These are the activations of a small neural network, seen along a few directions. Each row is one input.
Each table varies a few parts of the input and shows all the possible inputs, shuffled.
Descriptions start from the smaller parts, as in this example, which fits no table here: one of 8 places around a ring, together with either a single point or one of 9 places along a line or (one of 3 separate values, together with one of 4 places along a line).
Shared parts are said once, and a part with two or three values counts as separate values.

Other details of the inputs vary at random and push rows far along three fixed directions, the same in every table; ignore that.

Rows:
R1: [-18 -21  78 -10 -26  34  -1  33  22 -45  -7  47  32]
R2: [-14 -26   4 -19 -44  13  -4  13  -3 -42  25  73  22]
R3: [-38  27  30  88  37 -38  -3   7  -4  27 -64  -1 -61]
R4: [ 37 -39 -42 -20 -47  19 -13 -29 -12 -45  16  36  47]
R5: [  3 -18  56  12 -30  46  -7  -9  58 -63 -15  28   8]
R6: [  20    1 -104   39   31  -52  -16   -2  -39   33  -24   -2  -15]
R7: [-26 -21  68 -12 -27  43   5  28  29 -45 -12  45  34]
R8: [ 16 -29  11   1 -16  18 -14 -11  -3 -51   8  64  39]
R9: [  -2    7   71  -87   14   26   12   13   47   66   26 -110    0]
R10: [-74  26  33  45   9 -78  11  30  -1  39 -52  15 -44]
R11: [  5  12  71 -72  63  29   7 -19  51  63  40 -85  -3]
R12: [-12   7 -95  45 -23 -65  19   9 -57  23 -23 -37  -8]
R13: [  26    3 -107   31   24  -54  -12  -12  -35   26  -36   -7  -19]
R14: [-13 -17  63  -8 -14  39   1 -23  42 -60 -19  43  24]
R15: [  75  -40 -105    5  -27   37  -28  -17  -62  -41   45   65   25]
R16: [  7 -10  62  17 -15  65  -2 -18  35 -59 -11  43 -11]
R17: [ 81  -8 -39 -84  60  19 -28 -10  -7  62  90 -87  -1]
R18: [  0  -2 -97   5  -2 -62   0  16 -58  40 -42 -10   4]
R19: [  46  -46 -110  -55  -62    0  -20   -7  -61  -41   56   69   41]
R20: [-36  28  19  84   6 -34  11  -7  13  29 -79 -17 -60]
R21: [  42   -8  -39 -120   -6   -1   -5   -8  -10   78   95  -90    0]
R22: [-68 106  21  52  -5 -49   3  12 -13  24 -48  -8   4]
R23: [-58  33   5  61  31 -43  35  -6   2   1 -58 -24 -35]
R24: [ 13  34  86 -28  69  31  26  11  32  48  70 -88 -34]
R25: [-13  -2  59  28  -2  56  23   7  33 -67  21  41  12]
Description of these inputs: either a single point or (one of 4 places along a line, together with either a single point or one of 5 places along a line).
Question: A walk changes only the place on the line of 5. It starts at R15 and steps to R6. List the rest of the walk in order.
Answer: R11, R7, R2
Question: Which other rows does R20 become when the place on the line of 4 takes its other values? List them by row number.
Answer: R3, R15, R16
Question: Which other rows does R10 become when the place on the line of 5 takes its other values? List them by row number.
Answer: R1, R3, R8, R17

Rows:
R26: [ -3   6 -22  58  -6  -2  -2  11 -30 -39 -13  50  13]
R27: [-57  32  44  70  24 -30  11  -1  21 -12 -64  16 -19]
R28: [-16   0  37 -30 -35  27   7   7  12 -28   2  17  27]
R29: [ 52  -1 -45 -38   7  21  -4 -21 -18  -4  53 -21  22]
R30: [  1  -7  29 -19  41   3   6  -6  24  37  -3 -54 -13]
R31: [ -1  15 -29  28  25 -42 -11  -5 -13  46 -32  -9 -25]
R32: [  41  -21 -114    4  -11  -16  -10  -10  -46    3    9   10    2]
R33: [  0   7  26 -23  42   5   3   2  26  41   7 -39 -26]
R34: [ 57 -35 -44 -43   2  23  -3 -15 -14   4  37 -26  17]
R35: [-19  13  35 -39  14 -19   6  18  19  48  16 -42  -3]
R36: [ 50 -22 -48 -47  15  26 -15  -8 -12   5  42 -14  19]
R37: [-10   5 -36  23  24 -40   0   4 -14  35 -30 -17 -38]
R38: [ -4  11 -40  27  25 -34   5   2 -10  31 -41 -25 -27]
R39: [-29  -2 -23  16 -35 -20  -1  12 -26 -27 -32  53  30]
R40: [  2   1  38  -4   2  29   0  -9  20 -35  23  31  11]
R41: [  0  31  29   2  29  14  13   2  11  33  28 -55 -25]
R42: [-14 -11  40 -25 -26  15  -3  15  20 -29   9  18  35]
R43: [ -7   3 -31  48 -22 -10   3 -14 -14 -43 -17  45   4]
R44: [  38   -7 -102    5   -5  -30  -12  -15  -60   -1   27   18    6]
R45: [ 58 -15 -41 -42   8  24 -27 -19 -14  10  39 -15  24]
R46: [ 12 -10  33  -1 -20  40 -11 -17  29 -30   2  15   4]
R47: [  4  18 -33  31  18 -36  -7 -10 -12  36 -43 -26 -21]
R48: [-21  -2  35 -28 -41  28   7   3  15 -25  10  19  21]
R49: [ -9  28 -26  44  25 -37   5  12 -33  33  -7 -18 -34]
R50: [ 11   8  38  12  -6  46   7   6   9 -41  21  13  11]
R51: [-52  -2  48  64  17 -32  15   8  25   2 -73  21 -34]
R52: [-26  19  35 -46   6 -10   9  10   8  46  12 -44 -13]
R53: [-18  -8 -24  23 -46 -27   1  16 -17 -33 -31  41  25]
R54: [  6   5  42   9   2  39   2  10   8 -31  32  30   7]
R55: [  4 -13 -23  40 -25 -11 -19  -7 -15 -30 -31  53  -5]
R56: [  6 -36  38  -9 -11  30   1  -5  22 -33   6  18  -2]
R57: [-15 -14  42 -27 -37  12  -2  16  17 -28  17  21  17]
R58: [-15 -11  35 -22 -42  18   4   9  24 -29  14  13  22]
R59: [-25  21  35 -46  15 -10  10  12  10  52  12 -36  -5]
R60: [  1  -7  25 -16  25   6  13 -11  27  37   2 -60 -26]
Question: What do these inputs look like to the network?
Answer: one of 5 places around a ring, together with either one of 2 separate values or one of 5 places along a line
Question: Changing only the place on the ring of 5 turns R58 into R42. The same change can be made to R32. Which row results?
Answer: R36
Question: Which other rows does R31 become when the place on the ring of 5 takes its other values? List them by row number.
Answer: R45, R46, R47, R55
Question: Which other rows does R44 become when the place on the line of 5 takes its other values? List them by row number.
Answer: R37, R49, R55, R56
